A small network was shown many inputs. Here are its activations along a few directions, one row for each input.
Each table varies a few parts of the input and shows all the possible inputs, shuffled.
Descriptions start from the smaller parts, as in this example, which fits no table here: one of 4 places along a line, together with either a single point or one of 11 places along a line or (one of 3 separate values, together with one of 5 places around a ring).
Shared parts are said once, and a part with two or three values counts as separate values.

A family of inputs:
row 1: [ -2  -9 -12 -10   7  -5  -4 -17  -5  -4   5 -12  12 -14  -7  -5  -3]
row 2: [ -2  -6  12 -11   4  -9  11  -6   3   7  -1   9   3   5   4  -1  11]
row 3: [ 13  -4 -14   0  -8  -6   6   9   0  -2  -6  -2   3  17 -14  13 -16]
row 4: [-10 -13   2  -7   9   0  -1 -20  -3   4  11   1  -2 -10  11 -13  13]
row 5: [-13  15  12  11   6   4   1  -3   0  10  -1   4   3  -6   9  -8  11]
row 6: [ 13  -1 -10  -4   0 -10  11   8   8  -2  -5   1   9  12 -15   7 -10]
row 7: [-14   7   1  27 -13   6  -4  -1   1   3  -7   3 -20   6  12   2   0]
row 8: [ -8  11 -10  21 -19   5  -5   6  -3  -1  -2  -5  -9   4 -12   1 -15]
row 9: [ -2 -10 -13  13 -15   1 -11  -6   5  -4   0   8 -23   6   8   6   6]
row 10: [  9  -5  -4  11  -6   7 -12  -6   6  -2   0  11 -12   9   8  11   5]
row 11: [ -1 -12  -2   6 -15  -9   6  -2   2   0  -5   6 -22  19   7   9  -1]
row 12: [-12   8   3   3   6   0   1  -6  -9   9   5 -14   9 -16  -6 -13  -9]
row 13: [  4  15  -5  23  -8  10  -5   9  -1   3  -4  -4   1   2 -12   6 -17]
row 14: [ -9  17  33 -31  23  12  -4  26 -16  -8   3  -4   8 -31  23 -20   9]
row 15: [ -4  13   3   9   1   3  -1   1  -1   6   1  -8  15 -10 -14  -7  -5]
row 16: [  9 -13 -14   6 -14  -9   6   6   0  -7  -5  -8 -14  14 -16  11 -17]
row 17: [ 15  -6 -20   9  -9   5 -12   3   3  -7   1  -5   3   8 -11  11  -9]
row 18: [-4 16 12 20  3  9 -1  3  5  8 -2  7  0  3  8 -1  6]
row 19: [  4  -3  31 -52  25  -4   5  25 -12 -12   0  -1   5 -19  19 -13   8]
row 20: [ 13  -2 -18   1  -4   2  -6   1   9  -7   1  -1  11   2 -11   6  -2]
row 21: [  6  -8 -23   8 -20   1 -11  -5  -1 -14  -3  -5 -10   5 -11  10  -7]
row 22: [  5  -2  22 -45  22   6 -13  19 -12 -17   7  -2   9 -28  24 -14  15]
row 23: [ 8 -5  8 -3  2 -4 11  3  7  4 -1 10 -3 16  1  8  7]
row 24: [  7  -4 -15  -5   1  -2  -6  -6   2  -5   1  -7  13  -6 -12   0   4]
row 25: [ -2  -5  -2  -1   7  -2  -6 -10   6   1   4   8   0  -2   7  -5  17]
row 26: [ -2 -11  -2 -19   4 -13  14 -10  -8   3   4 -12   9  -4 -12  -7  -9]
row 27: [  4  -6  -4 -11   5 -12  11   1   4   2  -3  -2  10   1 -18  -3  -5]
row 28: [  4  16  -3  16  -3   8   0   9   2   3  -2  -6  12  -1 -14   1  -8]
row 29: [ 6 -1 -4  4 -1  2 -6 -8 10 -4 -2 11  1  6 12  8 14]
row 30: [  6  -3   0   2  -5  -4   7   2   7   6  -4  12 -14  20   5  10  -2]
row 31: [-11 -10  12 -15  11 -12  14 -16  -5   7   5   1   0  -1   8  -5   5]
row 32: [-6 16  4 21 -7 13 -2  1  3  8 -6  7 -9  5 10  7  0]
row 33: [-22   7  17   5   9   6   4 -13  -7  12  10  -3   3 -13  10 -12   5]
Changing only one part turns row 16 into row 8. The same change can be made to row 26. Which row results?
> row 12
What is each input in this table made of?
> one of 3 separate values, together with either a single point or (one of 2 separate values, together with one of 5 places along a line)
Which other rows does row 13 become when the choice among 3 separate values takes its other values? List them by row number.
> row 3, row 17
Which other rows agree with row 24 in the choice among 3 separate values? List them by row number.
> row 1, row 4, row 9, row 10, row 17, row 20, row 21, row 22, row 25, row 29

A family of inputs:
row 34: [ 22 -22 -21  -3  -9 -13   7  -3  13  -6   0   4  -8  27 -22  14   1]
row 35: [ 19  -2 -21   2 -17  -7   1  17   3 -12 -11  -1   6  27 -23  22 -19]
row 36: [-12  16  36 -19  15  11 -15  21  -5 -11  -7   1   6 -29  35 -12  24]
row 37: [ -7  14  42 -21  16  -5   7   7  -6   4  -9   6   3 -19  32  -7   7]
row 38: [-10   2  40 -21  23  -3   8  -2  -3   4   1  14   4 -15  34  -4  21]
row 39: [  1  15 -26  58 -30  12  -7   9   7   7   1  10 -10  25 -12  10 -17]
row 40: [ -5  17 -16  58 -32  -2   5 -14  13  17 -13   2 -14  24 -15  19 -24]
row 41: [  1  13  15 -25  24  -1  -4  15 -12  -1   0 -20  26 -37   3 -23   6]
row 42: [ -7   2 -19  54 -25   3   3 -20  16  12   1   9 -20  35 -12  12   3]
row 43: [ -8  -4 -29  58 -34   3  -6 -29  14   8  -2  10 -18  23  -9  15  -8]
row 44: [-11 -10   4 -28  25 -10  12 -13  -7  -3   8  -8  18 -23   5 -18  14]
row 45: [-14  -8  20 -30  27 -10  11  -9  -9   5   7  -5  16 -20  -2 -21  10]
row 46: [  0  11 -24  57 -33  22  -9 -19   9   7  -1   2  -7  18 -12  24 -13]
row 47: [ 18  -5 -25  -1 -17   0 -10  23   7 -16  -8 -10  -3   8 -24  12 -10]
row 48: [ -6   7  32 -29  22  18 -10  10 -20   0   4  -3  -3 -22  31 -14  20]
row 49: [ -4  -5 -27  55 -23  12 -11 -16  10   1   1  -1 -23  20 -10  10 -13]
row 50: [ 22   1 -27  -3 -17   2  -3  15   7 -14   0   2   0  14 -32  17 -21]
row 51: [ -1  20 -22  59 -32  11  -9   3   8   7  -8  -7 -11  18  -9  12  -9]
row 52: [ -1   5  12 -32  29   8  -6   2 -22   5   7 -20  17 -34  -4 -25   5]
row 53: [ 18 -28 -31  -3 -20 -12   4  -6   3 -12   4  -1 -10  21 -19  13 -12]
row 54: [ 19 -10 -17  -1 -14 -11  10   7  14  -9  -3  -6  -2  23 -27  23 -19]
row 55: [-10  -8  24 -28  14   3  -4  -3  -4  -1   8  15  -5 -18  36 -13  22]
row 56: [-10  -4  30 -27  20   9 -10   3 -11   2  12   1  -2 -16  43 -12  20]
row 57: [-12  -7   4 -31  18 -13   1 -12 -14  -3  10  -9   6 -29  -2 -22  10]
row 58: [ 18 -19 -18  -1 -10 -15  15   1   4  -4   1  -2  -7  25 -24  19 -14]
row 59: [ -9  19  34 -18  18   9 -10  16  -6 -11  -3  12   7 -24  31  -6  18]
row 60: [ 23 -28 -26   0  -9  -4  -5   0   3 -18   1  -9 -11  15 -19  12 -15]
row 61: [-11  17  33 -25  15   8  -2  27 -12  -4  -1   7   6  -7  30  -8  12]
row 62: [ -7  -2  19 -29  30 -11  15  -4  -9   9  10  -7  19 -23  -3 -18   3]
row 63: [ -9  -7  27 -35  14   2   2  -3  -2   3  -3  18  -7 -13  35 -14  26]
row 64: [  2   9  13 -22  25  -2  -2  21 -14   0   8  -3  26 -29  -1 -26  -1]
row 65: [ -8  20 -17  58 -28   9  -4  -1  11   2 -12   7 -13  29 -14  16 -19]
row 66: [ -6  -8  10 -31  28  -1  -5  -5 -12   7  15 -16  19 -27   8 -22   4]
row 67: [ -7  -4 -26  48 -33   3   1 -29  17  12 -13  14 -20  28  -9  15  -4]
row 68: [ -8  -2  35 -27  24   2   2   0   2   2   6  17  -2 -10  34 -12  35]
row 69: [ -7   5 -20  55 -23   0   6 -16  15  20  -2   9 -19  29 -17  18 -12]
row 70: [ 21 -28 -26  -8 -19 -14   7 -13  10  -8 -12   6  -7  23 -18  16  -6]
row 71: [ -4  10  20 -29  22 -13  13   5 -11   9   0 -14  18 -27  -4 -20 -10]
row 72: [ 16  -7 -32  -7 -13   1  -6   1   3  -8   4 -14  -1  16 -14  16 -16]
row 73: [ -6  15  18 -26  29  -1   6  12 -12  -5  -2  -6  29 -23   2 -17   0]
What is each input in this table made of?
> one of 4 places along a line, together with one of 10 places around a ring
Changing only the place on the line of 4 turns row 41 into row 36. The same change can be made to row 52. Which row results?
> row 48
A walk changes only the place on the line of 4. It starts at row 40 and steps to row 54. List the rest of the walk in order.
> row 71, row 37
